These are the activations of a small neural network, seen along a few directions. Each row is one input.
In each table, some parts of the input vary, and every possible input appears once, in random order.
Descriptions start from the smaller parts, as in this example, which fits no table here: line(6) and (point or ring(9) or (values(3) and ring(8))).
Shared parts are said once, and a part with two or three values counts as separate values.
In the rows, zero is written as 128.

Other details of the inputs vary at random and push rows far along two fixed directions, the same in every table; ignore that.
To show where, the next rows are all for the same input, with only those details redrawn:
[137 142  90 117 158 137 143 108 131 116 157 152 146 124]
[122 104 137 134 100 128  98 142 137 146  85 111  98 150]
[ 82  90 125 121 150  78 125 138 126 169  26  82 120 217]
[138 142  91 116 160 133 145 109 132 117 154 151 145 129]
[125 136  88 115 163 133 151 106 124 122 145 142 148 138]

Rows:
R1: [125 134 109 123 164 111 163 122 129 121 156 132 159 117]
R2: [128 137 108 127 165 129 146 112 129 111 162 136 158 114]
R3: [139 143  86 116 171 144 147 113 122 121 139 149 142 147]
R4: [151 134 170 140  63 157  91 143 141 130 148 125  90  71]
R5: [130 145 113 115 145 123 162 121 119 116 163 142 166 110]
R6: [139 143 106 123 177 130 146 121 124 113 153 137 150 143]
R7: [140 113 142 152  96 141 101 157 138 140  99 118  89 139]
R8: [132 156 111 118 159 150 147 110 120 110 157 147 152 132]
R9: [136 156 101 116 176 139 146 110 122 128 137 146 147 140]
R10: [110 118 158 133 100 120 107 131 132 136  96 104 113 149]
R11: [124 152 105 115 168 124 147 102 124 128 146 141 151 133]
R12: [123 140 119 127 146 109 170 125 115 115 169 149 161 104]
R13: [148 120 189 151  58 143 106 154 127 113 154 138  98  62]
R14: [138 142  91 116 160 133 145 109 132 117 154 151 145 129]
R15: [155 114 176 154  58 164  91 149 138 114 160 126  94  57]
R16: [153 131 182 144  49 170  88 138 137 107 161 134  94  53]
R17: [141 133 183 143  57 132 105 140 116 113 144 130 109  83]
R18: [ 94  94 142 117 133  95 119 143 125 158  60  86 123 174]
R19: [135 133 172 138  71 127 111 146 119 135 131 119 108  98]
R20: [ 99  96 136 140 130  91 120 145 132 157  59  91 117 179]
Describe the family of inputs behind these rows.
> line(4) and ring(5)
The inputs of R19 and R4 match in every part but the line(4) part. If R17 is changed in the same way as R19 into R4, which row does it become?
> R16
Which other rows does R14 become when the line(4) part takes its other values? List them by row number.
> R3, R5, R18
Which other rows does R8 become when the ring(5) part takes its other values? List them by row number.
> R3, R6, R7, R9
